arr =
[[72, 135, 61, 135, 136, 91, 83, 99, 120, 142, 82, 63, 122],
 [86, 92, 70, 97, 90, 95, 104, 104, 97, 87, 99, 109, 67],
 [51, 127, 162, 93, 93, 95, 142, 67, 72, 108, 102, 79, 118],
 [84, 44, 57, 73, 112, 87, 83, 150, 83, 103, 103, 160, 85],
 [99, 93, 65, 135, 71, 134, 106, 91, 152, 42, 92, 87, 91],
 [49, 104, 146, 76, 62, 96, 157, 71, 64, 69, 111, 103, 69],
 [58, 77, 99, 96, 59, 115, 139, 91, 102, 42, 106, 116, 69],
 [44, 133, 85, 100, 102, 74, 123, 81, 73, 116, 95, 78, 62]]
Indices start at 0.
The entry in row 0 and column 1 is 135
The entry in row 2 and column 0: 51
The entry just left of 100?
A: 85
The entry in row 0 and column 2: 61
The bottom-left entry?
A: 44
The entry directly below the largest entry is 57
The entry in row 1 and column 0?
A: 86
The entry just right of 65 is 135
The entry just right of the largest entry -> 93
The entry in the top-right corner: 122
The entry directly below 63: 109
The entry directly above 112 -> 93
The maximum?
A: 162
The entry in the bottom-right corner?
A: 62
The entry just left of the largest entry?
A: 127
The entry in the top-left corner: 72
The entry directly above 100?
A: 96
The entry at row 1, column 1?
A: 92
The entry directly above the largest entry: 70
The entry just right of 120?
A: 142
The entry directly below 57?
A: 65
The entry just right of 77?
A: 99

M =
[[117 117  84  98  80  79 112 100  73  64  96  97 101  89 112  82]
 [ 92  89  91  96 114  92 128 104 104 111  90  84 121  94  82 132]
 [106 112  92 115 100 116  92 100 118 107  90 106 107 124 113 104]
 [ 92  89  90  96 114  92 128 104 104 110  91  83 121  94  82 132]
 [ 88  89  84  92 116  89 123 102 100 100  93  79 123  83  85 125]
 [ 95  90  93  98 112  94 129 105 105 113  89  86 120 100  83 134]
 [127 108 125 102  70  82 121 103  72  95 101 120  75 111  99  93]
 [ 74  92  98  98 122 128  50  93 127 108 114  99  97  93 108  81]
 [122 102 130 101  74  85 118 103  76 103 104 120  74 110  94  96]
 [131 117 108 103  66  78 120 102  67  77  97 114  83 106 109  84]
 [ 93  98  75  90 108  85 113 100  90  79  96  78 119  75  97 103]
 [128 119  99 102  69  78 118 101  68  70  96 109  89 101 112  82]]
The entry in the top-right corner is 82
The largest entry in the last column? 134
The entry in the bottom-right corner? 82
The 2nd entry, reading row by row? 117
The fourth entry from the end, reading row by row? 89
The entry in the top-left corner is 117
The second entry on the diagonal from the top-right corner? 82
The smallest entry in the first row is 64
The smallest entry in the last column -> 81
The third entry from the end, reading row by row? 101
The bottom-left entry? 128
The entry just left of the smallest entry? 128
The 3rd entry on the main diagonal: 92
The entry just right of 50? 93
The smallest entry in the last row? 68
The entry directly below the largest entry? 93
The 2nd entry on the main diagonal -> 89
The entry directly above the smallest entry is 121
The first entry of the largest entry's row? 95
The entry just left of the largest entry? 83
The entry directly above the largest entry is 125
The smallest entry is 50
The third entry in reading order: 84
The 5th entry from the end, reading row by row is 109
The entry directly below the smallest entry? 118
The third entry on the diagonal from the top-right corner -> 124

Read these off the grid that follows. Counting starts at 0.
1) Which number is the bottom entry of the column that holds the largest entry?
2) Which number is the entry at row 2, column 0?
3) Which number is the entry just left of the smallest entry?
4) Which number is the entry in row 0 and column 2?
5) Which number is the entry just right of the largest entry?
6) Which number is the entry directly below the smallest entry?
7) Which number is the smallest entry?
8) Which number is the entry in the bottom-right corner?
[[ 99 101 101  99  99 101 101 101 100]
 [ 93 116  84  93 106 108  97  84 115]
 [ 63  53  85  63  38 102 130  86  87]
 [ 95 116  81  96 112 100  85  80 111]
 [108 118 112 107 110 121 121 112 120]
 [ 78  85  71  80  84  81  76  71  86]
 [ 85  89  71  87  95  75  65  70  84]
 [ 73 119  54  74 100 101  79  54 116]]
1) 79
2) 63
3) 63
4) 101
5) 86
6) 112
7) 38
8) 116

Read these off the matrix that follows.
1) What is the entry just right of 85?
2) What is the entry just left of the smallest entry?
3) What is the entry just left of 58?
4) What is the entry just right of 82?
5) What is the entry just right of 52?
[[133, 92, 96, 139, 146, 43, 42, 159, 80, 161], [123, 129, 93, 165, 85, 108, 82, 47, 44, 108], [153, 84, 80, 98, 38, 114, 53, 72, 81, 141], [51, 146, 52, 98, 92, 58, 68, 114, 63, 64], [139, 88, 84, 158, 132, 59, 65, 127, 42, 141], [80, 64, 158, 78, 78, 146, 156, 79, 51, 113]]
1) 108
2) 98
3) 92
4) 47
5) 98
